Each row below holds a small network's activations on one input, seen along a few directions.
Each table varies a few parts of the input and shows all the possible inputs, shuffled.
Descriptions start from the smaller parts, as in this example, which fits no table here: one of 6 places along a line, together with either a single point or (one of 2 separate values, together with one of 5 places around a ring) or one of 11 places around a ring.
Shared parts are said once, and a part with two or three values counts as separate values.
(in the rows, 128 means zero)

Rows:
x1: [110 150 115 175 140 132 104 213 131 153 157 112 102  89 170 169]
x2: [150 177 138 179 135 127 142 103 135  15 153 138 123 109 115  93]
x3: [119  67 118  50 112 143 132  31 124 130 127 139 134 125  85  90]
x4: [138 172 109 180 132  82  93 197 166  76 153 126 113 151 161 175]
x5: [ 89 133 127  60  99  76 117 162 135 190  95 155 173 154  96 197]
x6: [ 98  50  85  83 129  93 125 149 120 187 116 124 112 201 129 143]
x7: [172 178 154 174 161 215 154  89 114  89 113 128 130  98 159 101]
x8: [103  62  82  63  95 100  93 116 138 180 115 126 126 169 138 180]
x9: [106 137 162  51 114 113 149  75 109 136 100 167 179 110  40 107]
x10: [106  40 132  92 129  60 145 154 132 198  92  80  97 200 140 131]
x11: [114 124 146  45  91 124 122  51 115 137 129 140 185 120  77  86]
x12: [117 160 122 186 121  78  95 207 151 109 178 137  94 122 155 165]
x13: [131 151 147 166 148 176 152 127  96  97 163 125 107  39 120  86]
x14: [164 161 119 200 141 132 104 178 159 113 128 125 143 157 184 192]
x15: [178 164 151 196 144 182 148  87 126  51 127 135 152 117 134 110]
x16: [160 159 138 169 143 217 151 117 110 111 114 124 116  61 132  82]
x17: [123  52 163  80 142  96 181  67 112 150 106  89 102 157  80  46]
x18: [155 176 119 181 157 163 109 176 146 149 110 120 123 139 211 182]
x19: [140 159 104 178 137 169 104 202 143 169 108 114 110 106 183 163]
x20: [ 97 122 112  55  76  84  88 136 134 190 121 127 176 163 131 178]
x21: [114  60 121  71 144 134 163  64 105 137 130 135 118 158  71  57]
x22: [133 163 151 182 126 121 144 115 116  50 181 151 101  74 107  82]
Question: Changing only one part turns x15 into x14. The same change can be made to x17. Which row results?
Answer: x10
Question: Describe the family of inputs behind these rows.
Answer: one of 2 separate values, together with either one of 5 places along a line or one of 6 places around a ring
Question: A walk changes only the place on the ring of 6. It starts at x19 and steps to x18. List the rest of the walk in order.
Answer: x14, x4, x12, x1

Rows:
x23: [143 170 142 197 175 125 154 197 139 118  97 118  89 143 180 143]
x24: [146 192 143 193 130 128 107 182 141  97 152 121 170 105 143 178]
x25: [154 143  85 187 147 183 103 155 134  93 136  99  73  99 202 142]
x26: [ 80  49 104 115 125  82 135 165 124 168 133 121  81 135  85 107]
x27: [ 84 100 103  83  87  64 120 169 118 138 147 155 120 115  65 140]
x28: [149 177 176 154 140 171 154  56  97  39 148 163 150  39  75  40]
x29: [122 127 105  77 103  88 121  75 135 102 124 142 179 204  97 111]
x30: [143  70 114  89 138 110 133  94 138 127 114 110 132 223 115  81]
x31: [138  84 130  74 116 150 136 107 130 222  60  95 139 133 127 115]
x32: [ 86  87 118  76 149 126 129 132 102 219 142 111 108 124 127 106]
x33: [143  52 116  80 154 154 156  72 123 161  88 134 131 170 115 139]
x34: [152 190 124 197 115 155  93 157 150 108 169 166 142 108 161 164]
x35: [150 139 135 212 155 143 140 189 121 115 132  85 126 128 186 149]
x36: [155 140 169 167 158 199 203  66  97  64 146 112  90  63  88  19]
x37: [143 191  92 169 121 167  79 148 166  74 156 140 125  74 166 165]
x38: [ 75 136 129  44 108 117 115 139 101 185 153 147 154 107 112 134]
x39: [158 139 115 217 140 171 121 162 121 126 148 127  93 132 201 138]
x40: [143 222 150 176 149 109 119 191 156 100 117 152 129 121 135 174]
x41: [113 106 124  67 118 143 133  61 117 134  96 166 178 155  95 169]
x42: [114 136 145  54  76 143 116 103 122 192  68 128 187 120 109 146]
x43: [113  57 152 105 122  56 131 103 144 129 140  95  89 170 126 110]
x44: [109 112 143  85  87  32 120  92 141 105 151 130 132 148 106 144]
Question: Describe the family of inputs behind these rows.
Answer: one of 2 separate values, together with either a single point or one of 4 places along a line or one of 6 places around a ring
Question: Changing only the choice among 2 separate values turns x43 into x44. The same change can be made to x23. Which row results?
Answer: x40
Question: Change only the place on the ring of 6 in x44. List by row number the other rows that result.
Answer: x27, x29, x38, x41, x42
Question: Change only the choice among 2 separate values in x41. List by row number the other rows that result.
Answer: x33

Rows:
x45: [141 189 115 162 143 177 119 139 130  88 145 155 124  87 137 127]
x46: [155 171 147 193 147 133 143 152 133  76 124 133 145 127 129 133]
x47: [152 129 122 195 142 151 125 127 134  74 157 130  97 102 153 128]
x48: [151 188 149 177 140 164 138 155 125 104 117 138 158  98 128 144]
x49: [133  96 127  72 120 140 128  86 135 177  77 127 150 155 111 124]
x50: [102 128 134  66 105 101 108 109 129 143 136 136 163 116  99 142]
x51: [138  81 130  83 125 110 139  86 145 148  90 121 133 184 108 116]
x52: [113 120  94 153 125  81  91 213 156 161 130 116 109 180 178 201]
x53: [148 167 160 188 152 124 141 148 134  97 131 119 106 121 163 128]
x54: [106 114 133  80 111  69 118 104 138 118 147 128 147 146  95 134]
x55: [123 117 122  72  99 135 116  75 118 147 113 150 177 154 115 139]
x56: [ 92 118 133  80  96 102 130 128 114 149 127 143 129  93  81 112]
x57: [147 146 121 180 134 183 121 129 127 103 151 134 110  72 154 140]
x58: [107  73 135 101 137 102 150 118 110 157 145 124 107 147  94  85]
x59: [127 102 122  84 104 105 128  73 129 119 126 143 161 184 113 131]
x60: [146 172 115 177 151 146 125 136 137  60 152 150 111 117 137 116]
x61: [150 163 127 170 127 172 118 142 129 117 140 103 122  91 165 112]
x62: [114 135  92 137 119 108  86 217 146 189 123 124 124 147 180 211]
x63: [ 98 103 133  94 101  71 137 123 121 124 137 134 112 124  76 105]
x64: [119  62 122  85 144 121 158 100 113 145 105 104 109 164 114 104]
x65: [112  78 119  74 140 150 150 100 104 174  93 109 126 134 117 110]
x66: [155 146 128 185 135 141 121 140 136  88 147  98 108 120 165 100]
x67: [145 185 160 172 145 154 138 151 126 126 124 125 122  92 162 139]
x68: [100  89 133  89 131 132 143 120 102 184 134 130 124 116  97  92]
Question: Describe the family of inputs behind these rows.
Answer: one of 2 separate values, together with either a single point or one of 5 places around a ring or one of 6 places around a ring
Question: Changing only the choice among 2 separate values turns x46 into x48. The same change can be made to x54. Which row results?
Answer: x50
